A small network was shown many inputs. Here are its activations along a few directions, one row for each input.
Each table varies a few parts of the input and shows all the possible inputs, shuffled.
Descriptions start from the smaller parts, as in this example, which fits no table here: line(6) and (point or (values(2) and ring(5)) or line(11)).
Shared parts are said once, and a part with two or three values counts as separate values.
In the rows, zero is written as 128.

Other details of the inputs vary at random and push rows far along three fixed directions, the same in every table; ignore that.

Table:
R1: [145 166 155 154  81 101 125  62 150 241 108 107 155 102]
R2: [142 168 108  91 128 164 150 106 108 149  88  93 100 100]
R3: [120 129 166 122 113 127  98 120 122 180  96 132 172 113]
R4: [173 163  94 103 101 167 140 114  90 134 108 114 114 132]
R5: [171 147  98 114 114 162 125  92 104 153 113  81 110  91]
R6: [124 112 163 119 116 112 104 135 117 168  87 113 176 117]
R7: [132 156 145 143 109 110  75 111 138 181 106 104 165  95]
R8: [144 116 123 123 154 135 133 129 131  96 165 151  81 145]
R9: [122  72 104 134 150 157 168 134 114 103 157 164 103 139]
R10: [150 106 117 132 165 131 151 138 129  93 171 155  77 149]
R11: [158 194 140 142 107 116 104  87 125 224  78 148 174 130]
R12: [100  92 120 190 151  84 107 145 171 130 157 158 151 133]
R13: [142 182 108  95 129 182 148  92 110 161  95 102  96 104]
R14: [100 122 101 131 130 141 213 106 154 123 169 147  79 143]
R15: [ 98 116 147 123  96  98  52 173 135  89 126  74 167 105]
R16: [106 145 158 109  90 101  71 182 116  73 109  91 189 139]
R17: [107 132  87 135 167 157 173 118 141 116 153 163  85 133]
R18: [123  96 142  57  91 163 110 167  80  51 111  63 133 100]
R19: [106 121 203  98  81  71 100 172 148  87 150  80 150 140]
R20: [ 88  75 155 168 155  97 131 145 145 126 133 177 165 142]
R21: [116 122  85 114 158 155 174 136 125  96 138 123  85 131]
R22: [186 190  93 111 102 176 138  66  95 193  93 135 111 127]
R23: [123 110 169 157 165  65 110 151 155 122 139 156 144 147]
R24: [142 135 151  55 105 152  89 171 102  37 146  67 100 115]
R25: [127  94  85 154 145 139 142 137 130  85 173 132  98 122]
R26: [119 128 192 101 116  86  67 183 130  75 116  82 153 126]
R27: [139 143 114  79  88 158 116 160  88  41 118  81 128 127]
R28: [144 157 184 122 130  99  82 129 133 153 108 113 148 127]
R29: [139 105  89 130 136 150 141 124 118  77 156 111  98 105]
R30: [ 87  86 162 160 147 102 116 145 142 131 133 167 173 141]
R31: [121 122 129 201 157  89 120  99 162 181 129 166 153 121]
R32: [112 119 182 119  76 110 134 107 132 187 110 115 167 123]
R33: [128 148  80 150 170 161 181  78 141 184 130 178  77 135]
R34: [134 128 101 137 100 138 195 102 131 113 170 158 106 162]
R35: [182 148 132  85 131 150 128 114 102 126 121  94  90 120]
R36: [114  76 104 130 146 161 157 124 119 101 160 170 102 139]
R37: [ 96 104 133 187 153  88 104 138 161 119 156 151 159 128]
R38: [177 145 115 101 112 194 147  67  96 212  88 129 108 104]
R39: [107 112 129 169 142  74 125 158 145 105 131 170 173 162]
R40: [ 81 123 130 180 178  89 149 135 170 150 124 176 140 145]
R41: [114 122  83 141 168 150 181 129 135 121 146 155  80 138]
R42: [156 169 136 133 108 106 108 115 117 188  77 121 176 137]
R43: [119 127 121 171 135  91 121 142 151 145 128 178 165 166]
R44: [143 104 120 123 157 135 140 145 137  79 172 150  81 149]
R45: [105 134 110  66 108 164 119 177 115  60 119  65 103 113]
Each input here is: values(5) and (point or ring(8)).
- The inputs of R18 and R39 match in every part but the values(5) part. If R32 is changed in the same way as R18 into R39, which row does it become? => R34
- The inputs of R23 and R29 match in every part but the values(5) part. If R35 is changed in the same way as R23 into R29, which row does it become? => R5
- Which other rows does R22 become when the values(5) part takes its other values? List them by row number. => R8, R15, R33, R36
- List by row number the other rows that have the values(5) part in common with R33. => R2, R13, R14, R17, R21, R40, R41, R45
- Which other rows does R17 become when the values(5) part takes its other values? List them by row number. => R3, R7, R11, R24

Table:
R46: [143 176  99  77 100 180 116 127  95 116  90  66 112  97]
R47: [192 185 120  62 117 166  70 141  85  88  99  52  95  98]
R48: [110 113 129  81 101 153 141 151 117  68 145  71 100 109]
R49: [ 91  83  98 114 136 148 177 157 140  22 201 122  71 137]
R50: [148 137 125 150 127 139 153  67 137 209 126 140 115 109]
R51: [131 126 196 143 130  46  62 179 145 105 129 142 182 167]
R52: [156 142 134  65  75 181 124 117  78 127  94  84 130 110]
R53: [158 153  82 168 170 165 165  51 126 233 100 183 109 113]
R54: [ 96 132 150 154 120  82  64 159 142 154  86 110 201 113]
R55: [ 86 140 154 157 133  75  82 159 151 168  80 123 196 123]
R56: [115  78 104 180 152 117 176 121 142 118 171 210 134 166]
R57: [108  94 114 111 120 141 161 158 116  59 154 140 121 154]
R58: [137 147 204 150 138  44  61 143 166 164 123 116 157 132]
R59: [ 81  52 113 166 170 120 175 141 161  76 202 178  97 145]
R60: [170 163  97 142 131 165 193  49 119 214 117 183 101 146]
- Describe the family of inputs behind these rows. => values(3) and (point or line(4))
- The inputs of R59 and R53 match in every part but the values(3) part. If R49 is changed in the same way as R59 into R53, which row does it become? => R46
- Which other rows does R48 become when the values(3) part takes its other values? List them by row number. => R55, R57
- Which other rows does R54 become when the values(3) part takes its other values? List them by row number. => R50, R56
